Each row below holds a small network's activations on one input, seen along a few directions.
In each table, some parts of the input vary, and every possible input appears once, in random order.
A made-up example of a description, with smaller parts first: one of 2 separate values, together with either a single point or one of 11 places around a ring or (one of 6 places along a line, together with one of 8 places around a ring).
Shared parts are said once, and a part with two or three values counts as separate values.

Other details of the inputs vary at random and push rows far along two fixed directions, the same in every table; ignore that.

Rows:
r1: [ -9   2  -3  16   8  -2   1  -8 -26   6 -13  12   2   0   2]
r2: [  7   4   1 -21  -6   2  -2   6  39  -4  24  -1   5   6  -2]
r3: [ -2  15   3  12  -8   1   8   7   3  16 -23   9 -14   4   5]
r4: [ 20  -6  -4 -12  -2 -11   1   7  11  -1   7 -22   2  -6  -8]
r5: [ -7 -10  -1  20   1   2  -6  -5 -23   1 -19  -8  -8  -3  -3]
r6: [ -4  -4  -4 -31  -2  -5 -12   0  49 -13  43  -6  11   5 -15]
r7: [ -2  -7  -3 -15   6  -9  -4  -2  -1 -17  22  -6  11  -9  -1]
r8: [ 16  12   4 -19  -2   6  12  12 -11 -27  11  -1   7 -18  26]
r9: [ 16  -9   0 -19  -4  -1   1  14 -18 -41  16 -29   1 -32  16]
r10: [ -5  11   2  10  -5  -1   2   3  14  26 -22  11 -15  14  -7]
r11: [ 14   5   0 -16   0   0   9   9 -22 -27  14  -4  11 -22  21]
r12: [ 20  -2  -4  -6  -5   0   3   5 -10 -14   9 -10  15 -15   8]
r13: [ -6  14   3  15   2   7   9  -1 -28   2 -19  19  -1  -4  17]
r14: [ -7  -3   5   9   3   7   3   1 -33 -10 -15  -4 -12 -10  13]
r15: [-13  -3  -4  -6  -1   0 -12  -8  41  12  20   8   8  21 -21]
r16: [ -5   6   3  14   3   6   0  -8   3  19 -14  16  -4  16  -2]
r17: [ -7  -3  -7  20   2  -8  -3  -8 -27   5 -16   5   8  -6  -3]
r18: [ 18  11   5 -20  -4  -1  14  17  -5 -19   5  -9  -5 -16  20]
r19: [  4  19   5  11  -8   7  13  11  -7   9 -23  13 -10  -2  16]
r20: [-20 -19   0   9   8   3 -13 -14   5   8   0  -4  -8  17 -19]
r21: [  6 -18  -6   1   1  -6 -13 -10  33  19  13 -11  11  19 -30]
r22: [ 18  -7  -4  -7  -3  -9   1   4   8  -1   8 -20   3  -6  -7]
r23: [ -2  -2  -1  14   4  -4   2  -7  -2  22 -16   1  -9  14 -10]
r24: [-13   8   8   9  -5  11   4   8 -15  -6 -17   5 -16 -10  16]
r25: [  9   3   3 -18   0  -5   4   9  16  -2   7  -8  -5   2   0]
r26: [ -7 -20 -11   3   7 -11 -20 -16  25  12  18  -6  16  15 -32]
r27: [-23  -2   5  15  -2  10  -7  -5   3  11 -17   9 -14  11  -6]
r28: [-11   2   8   8   2  11   4   3 -26 -11 -15   3 -14 -10  17]
r29: [  3   4   0  13   2  -5   6   0 -13  20 -23   1 -12   7  -2]
r30: [-22 -12  -3  -8   8  -7 -16 -17  30   8  22   6   8  20 -26]
r31: [-22 -14   3   7   6   7 -12 -11  11   8  -1   3  -9  18 -16]
r32: [  2   4   1  18   4   4   5  -6 -19  15 -18  12  -3   6   5]
r33: [ -3  -6  -8  21   2  -3  -6 -11 -11  15 -10   5  11   6 -11]
r34: [  5   4   0 -23  -6   2  -3   5  38 -10  28  -2   9   4  -2]
r35: [ 17   0   1 -12   0  -1   9   8  -5 -10   8  -8   3  -8  10]
r36: [-19  12   0  14  -4   1   1  -4 -11   9 -17  19  -4  -1   3]
r37: [ 23  -1  -2  -4  -5   0   4   6  -8  -8   5  -9  11 -14   7]
r38: [ -5   5   3  14   3   4   2  -5   4  21 -16  13  -7  17  -4]
r39: [ -1   1   0 -18   4  -2  -1   1   6 -16  20   1   8  -6   4]
r40: [ 19   5   1 -17  -1   2  11  10 -19 -25  12  -6  10 -20  22]
Each input here is: one of 4 places along a line, together with either one of 2 separate values or one of 8 places along a line.
The inputs of r34 and r12 match in every part but the place on the line of 4. If r36 is changed in the same way as r34 into r12, which row does it become?
Answer: r17
Change only the place on the line of 8 in r8. List by row number the other rows that result.
Answer: r13, r16, r18, r25, r30, r38, r39
Which other rows agree with r32 in the place on the line of 4? List them by row number.
Answer: r1, r7, r11, r14, r20, r23, r29, r35, r40
Change only the place on the line of 4 in r9. List by row number the other rows that result.
Answer: r14, r24, r28
